A small network was shown many inputs. Here are its activations along a few directions, one row for each input.
In each table, some parts of the input vary, and every possible input appears once, in random order.
A made-up example of a description, with smaller parts first: one of 3 separate values, together with either a single point or one of 11 places around a ring or (one of 6 places along a line, together with one of 8 places around a ring).
Shared parts are said once, and a part with two or three values counts as separate values.
(in the rows, 128 means zero)

Other details of the inputs shift rows strongly along two fixed directions, in all tables alike. That doesn't count.

A family of inputs:
R1: [124 137 137 118 120 108 103 127 140 134 134 105]
R2: [165 121  77 182 111 171 140 129 118 145 150 152]
R3: [134 122  69 184 107 176 143 119 123 132 159 149]
R4: [123 130 143 110 140 122 109 132 124 132 140 126]
R5: [159 119  72 169 106 181 145 116 130 153 156 153]
R6: [120 142 131 121 123  99 107 131 134 123 129 124]
R7: [ 70  98 202 128 126 126 231 114 121 127  36  96]
R8: [121 131 134 112 139 116 107 138 116 127 132 129]
R9: [125 130 147 112 137 123 108 131 122 128 140 128]
R10: [120 128 129 109 143 114 111 137 118 127 133 129]
R11: [120 140 131 119 123  99 110 136 139 120 129 131]
R12: [160 130  69 181 115 179 125 121 141 133 132 139]
R13: [156 112  73 176 117 176 143 115 132 156 156 151]
R14: [121 124 126 107 142 111 115 129 120 121 135 128]
R15: [163 119  87 184 111 183 138 125 126 154 155 152]
R16: [124 130 126  99 131 115 118 130 117 118 134 130]
R17: [128 130 140 114 136 117 109 139 114 119 135 129]
R18: [124 145 139 116 137 113 113 119 142 116 135 128]
R19: [130 123 137  98 131 120 121 127 126 118 144 127]
R20: [ 93 119 192 131 135 115 222 126 128 128  11 100]
R21: [127 147 137 114 142 118 116 129 144 116 135 120]
R22: [122 140 140 118 124 105 109 126 143 128 137 121]
R23: [124 131 138 114 136 117 106 137 113 122 132 131]
R24: [131 123 141 103 134 120 119 133 126 117 145 126]
R25: [130 125 133 106 133 115 118 138 117 112 137 129]
R26: [123 139 128 120 119 103 102 132 131 129 126 109]
R27: [129 136 136 111 139 128 102 125 145 110 127 111]
R28: [123  86 140 193 112 182 248 115 124 180  38 129]
R29: [129 126 128 101 130 114 119 132 117 112 136 130]
R30: [134 128 145 110 136 118 117 132 123 121 145 123]
R31: [123 147 130 118 136 108 111 125 133 111 127 131]
R32: [121 138 139 116 124 105 112 131 148 125 138 128]
Description of these inputs: one of 2 separate values, together with either a single point or one of 6 places along a line or one of 9 places around a ring.
Changing only the choice among 2 separate values turns R28 into R10. The same change can be made to R24. Which row results? -> R25
Which other rows does R32 become when the place on the line of 6 takes its other values? List them by row number. -> R1, R18, R21, R22, R27

A family of inputs:
R33: [129 136 117 150 130 139 125 126 134 112 126 126]
R34: [ 82  85 199 116 132 129 214 120 105 144  64 105]
R35: [120 133 119 146 117 126 120 124 129 145 129 137]
R36: [140 123 104 130 121 128 132 133 117 122 122 139]
R37: [144 130 115 132 134 144 121 133 125 136 120 126]
R38: [129 130 118 143 118 128 118 134 113 142 123 143]
R39: [119 142 153  84 141  84  61 146 118 115 152 110]
R40: [142 125 122 135 120 137 117 133 125 150 125 125]
R41: [144 126 121 133 138 146 131 116 141 120 130 132]
R42: [118 142 116 145 120 136 126 118 138 126 129 133]
R43: [133 131 102 137 134 126 132 139 116 128 122 140]
R44: [120 147 156  58 156  90  74 137 143  83 162 122]
R45: [137 123 130 134 119 133 132 129 143 147 142 137]
R46: [149 130 115 128 129 133 138 131 117 129 130 140]
R47: [136 138 120 132 117 134 143 116 141 126 142 131]
R48: [ 71 128 212  55 138  57 153 126 133  91  67  88]
R49: [116 114 125 128 131 157 144 117 121 121 157 129]
R50: [141 133 114 130 126 138 141 120 133 115 133 135]
R51: [129 121 112 137 108 119 131 125 132 139 134 134]
R52: [123 140 123 153 121 136 127 123 143 123 134 121]
R53: [139 128 123 134 115 124 138 123 132 145 143 134]
R54: [136 133 114 134 131 149 124 121 142 123 123 121]
R55: [117 153 152  75 158  77  59 149 117  91 152 114]
R56: [148 125 122 128 133 142 133 137 128 131 130 143]
R57: [130 133 115 145 130 145 122 124 136 117 124 119]
R58: [111 144 143  72 145  65  69 150 115 109 156 125]
R59: [132 126 103 132 119 132 135 122 133 108 125 135]
R60: [ 90 111 197 141 122 107 196 126 127 146  40  98]
R61: [152 124 122 131 141 141 128 127 125 134 127 137]
R62: [ 88 114 172 126 135 112 211 124 126 118  31 108]
R63: [121 110 119 125 140 161 143 120 113 111 149 134]
R64: [147 125 122 131 116 126 135 132 116 142 136 140]
R65: [139 131 127 135 129 142 132 112 149 131 138 127]
R66: [108 121 160  58 153  95  77 143  95 105 180 123]
R67: [119 138 107 142 123 127 137 123 141 125 134 131]
R68: [138 130 116 143 132 141 119 136 120 131 121 123]
R69: [122 129 111 143 120 117 131 130 132 144 134 134]
R70: [134 128 124 139 120 135 120 124 141 153 132 120]
R71: [134 132 127 133 122 143 138 122 152 128 141 134]
R72: [137 118 111 133 108 121 128 134 116 136 128 139]
R73: [128 128 125 149 119 131 118 127 135 148 133 118]
R74: [150 118 129 134 127 134 124 128 124 148 132 137]
R75: [125 137 121 148 121 142 123 121 144 128 132 114]
R76: [131 137 120 137 122 145 125 118 150 134 131 116]
R77: [134 128 125 151 119 128 118 138 118 139 129 131]
R78: [142 121 130 137 127 132 127 119 140 151 139 131]
R79: [123 138 110 142 129 140 125 121 130 115 120 138]
R80: [131 135 111 140 131 135 121 133 113 129 117 143]
R81: [145 120 129 131 120 135 129 138 127 144 135 143]
R82: [129 107 120 123 142 156 140 131  97 125 146 139]
What do these inputs look like to the network? -> one of 5 places around a ring, together with either a single point or one of 9 places around a ring
Changing only the place on the ring of 5 turns R70 into R40. The same change can be made to R69. Which row results? -> R58
List by row number the other rows that have the place on the ring of 5 in common with R80. -> R36, R37, R43, R46, R55, R56, R61, R68, R82
Start at R57 and move only the place on the ring of 9, one step at a time. The first step leads to R33. Which rows follow, in order? -> R79, R62, R59, R50, R44, R41, R54
Start at R34 and move only the place on the ring of 5, one step at a time. The first step leads to R66. Which rows follow, in order? -> R82, R63, R49
Which other rows does R52 become when the place on the ring of 9 takes its other values? List them by row number. -> R42, R47, R48, R65, R67, R71, R75, R76

A family of inputs:
R83: [ 83 115 176 126 134 102 139 135 119 147  95 110]
R84: [135 103 121 180 112 168 154 132 122 180  98 123]
R85: [ 83 141 178  96 171  95 137 126 124  93  87 109]
R86: [176 139  37 139 101 127  55 130 120 137 219 171]
R87: [133 116 152 100 136 110 150 145 110 113  73 112]
R88: [160 139  64 150 124 147 133 114 148 118 149 155]
R89: [164 122  69 157 108 140 137 134 123 125 140 159]
R90: [ 70  71 153  64 135 154 179 103  97  84 139  85]
R91: [118 154 134 119 143 105  53 126 143 116 198 117]
R92: [143 100 111 193 105 180 176 128  95 175  73 133]
R93: [121 125 109 160  99 132 156 130 105 149 119 149]
R94: [156 123  97 159 127 173 177 118 139 137  81 132]
R95: [142 126 107 174 139 184 168 121 128 136  84 129]
R96: [ 83 149 171  84 155  84 152 128 131  90  91 118]
R97: [138 154 135 107 142 119  44 132 143 122 190 105]
R98: [119 164 127 106 126  93  69 128 151 114 204 124]
R99: [126 130 169  96 134 119 140 119 154 111  85 103]
R100: [156 135  86 155 104 153 136 108 167 126 146 149]
R101: [109 114 163  99 115  80 146 131 136 147  97 114]
R102: [ 82 117 183 115 135  96 148 135  93 131  72 115]
R103: [ 81 137 196  99 153 100 131 119 142  97  92 107]
R104: [100 132 153 110 133  92 155 146 108 102  95 130]
R105: [ 86 124 169 111 119  86 149 136 127 144 106 118]
R106: [141 128  81 176 128 156 116 139 108 122 151 155]
R107: [158  98 102 178  95 169 186 125 106 175  70 135]
R108: [143 149  73 180 105 172 132 113 160 128 171 161]
R109: [145 145 110 102 153 119  49 156 106  97 172 130]
R110: [160 133  91 161  98 139 126 111 161 148 166 135]
R111: [137 157 127 100 149 131  45 129 149  97 177 122]
R112: [133 139 139  62 138  76  44 147 133 128 173 108]
R113: [146 137 143 107 126 114  99 123 151 131 146 100]
R114: [168  80 169 131 150 181 214 128  98 174 138 183]
What do these inputs look like to the network? -> either one of 2 separate values or (one of 5 places around a ring, together with one of 6 places around a ring)

A family of inputs:
R115: [103 115 220 102 135  90 147 130 128 154  78  84]
R116: [124 121 102 157 143 164 166 124 118 108  92 135]
R117: [102 130 213  92 139  92 153 124 150 124  22  83]
R118: [129  91 128 150 129 159 213 136  93 130  49 131]
R119: [ 92  98 200  73 135  70 147 131 107 136 111 123]
R120: [ 79 146 177 105 127  77 174 121 135  94  60 104]
R121: [117 148 125 117 115  74  75 144 109 133 150 127]
R122: [138 153  72 137 102 117  56 122 167 136 214 140]
R123: [174 137  54 199 111 154  88 146 119 159 153 153]
R124: [148 142  61 187  97 168 128 110 172 131 191 154]
R125: [119 124  73 174 113 171 166 109 116 119 132 153]
R126: [180 140  91 119 142 151  48 150 118 138 202 166]
R127: [147 144 149 110 137 109  60 146 126 134 142 118]
R128: [112 121 207  42 165  75 103 137 112 134 142 110]
R129: [153 146  75 188 123 162 153 124 149 119 107 140]
R130: [118 149 153  65 173 120  64 128 129  74 158 117]
R131: [113 149 196  87 153 102 133 124 152  90  74  97]
R132: [ 98 139 173 105 141  76 144 137 138 117  34  92]
R133: [118 114 137 173  92 131 157 132 129 174 120 128]
R134: [170 143  72 181 114 184 121 104 172 138 188 140]
R135: [143  90 135 135 128 174 180 115 114 146 132 124]
R136: [133 121  61 174 111 188 133 109 141 127 201 160]
R137: [115 100 138 157 106 130 213 133  89 167  59 148]
R138: [130 164 133  72 142  88  32 126 167 120 197 103]
R139: [125  81 116 165  98 177 214 122 112 150 118 143]
R140: [117 145 138  64 169 117  53 117 139  87 215 114]
R141: [114 171 105  85 124  58  33 133 142  99 177 123]
R142: [161  90 120 163 122 198 192 124 109 142  85 139]
R143: [130  92  95 169  99 165 209 123  90 139  95 148]
R144: [140 134 121  95 153  98  83 160  99 123 143 146]
Changing only one part turns R128 into R134. The same change can be made to R119. Which row results? -> R124
What do these inputs look like to the network? -> one of 5 places around a ring, together with one of 6 places around a ring
Start at R116 and move only the place on the ring of 6, one step at a time. The first step leads to R118. Which rows follow, in order? -> R144, R123, R132, R129
Start at R132 and move only the place on the ring of 5, one step at a time. The first step leads to R117. Which rows follow, in order? -> R138, R122, R141

A family of inputs:
R145: [121 161 103 117 130  96  89 122 142 106 153 135]
R146: [130 154 121 118 122  92  81 125 146 139 159 130]
R147: [109 147 107 115 126 108  88 136 133 104 160 134]
R148: [116 141 122 117 118 103  78 140 137 136 167 130]
R149: [ 79 108 215  72 139  85 195 134  92 104  45 106]
R150: [145 149 120 114 120  99  78 134 155 127 152 118]
R151: [ 83 124 207  81 160  99 179 132 113 100  23  83]
R152: [135 159 120 124 144 119  76 133 141  95 148 127]
R153: [150 101  89 175 125 177 191 132 106 144 112 160]
R154: [152 102  89 173 121 190 174 119 113 139  98 154]
R155: [131 104  85 192 105 168 180 119 112 145 112 141]
R156: [143 144 125 109 145 124  76 137 126 131 155 116]
R157: [146 123 129  97 141 124  78 136 118 131 159 137]
R158: [139  98 102 194  97 163 172 121 116 177 118 136]
R159: [157 125 114 204 108 175 159 122 145 167  98 135]
R160: [143 123 128  99 145 111  93 148 110 135 174 142]
R161: [ 66 111 226  71 154 113 206 103 143  90  64  84]
R162: [138 155 104 112 128 104  86 132 152  96 146 123]
R163: [140 103 121 177 109 198 191  96 157 160 140 129]
R164: [138 128 132  99 123 111  91 139 105 134 177 139]
What do these inputs look like to the network? -> one of 2 separate values, together with either a single point or one of 9 places around a ring
Changing only the choice among 2 separate values turns R164 into R149. The same change can be made to R150. Which row results? -> R162
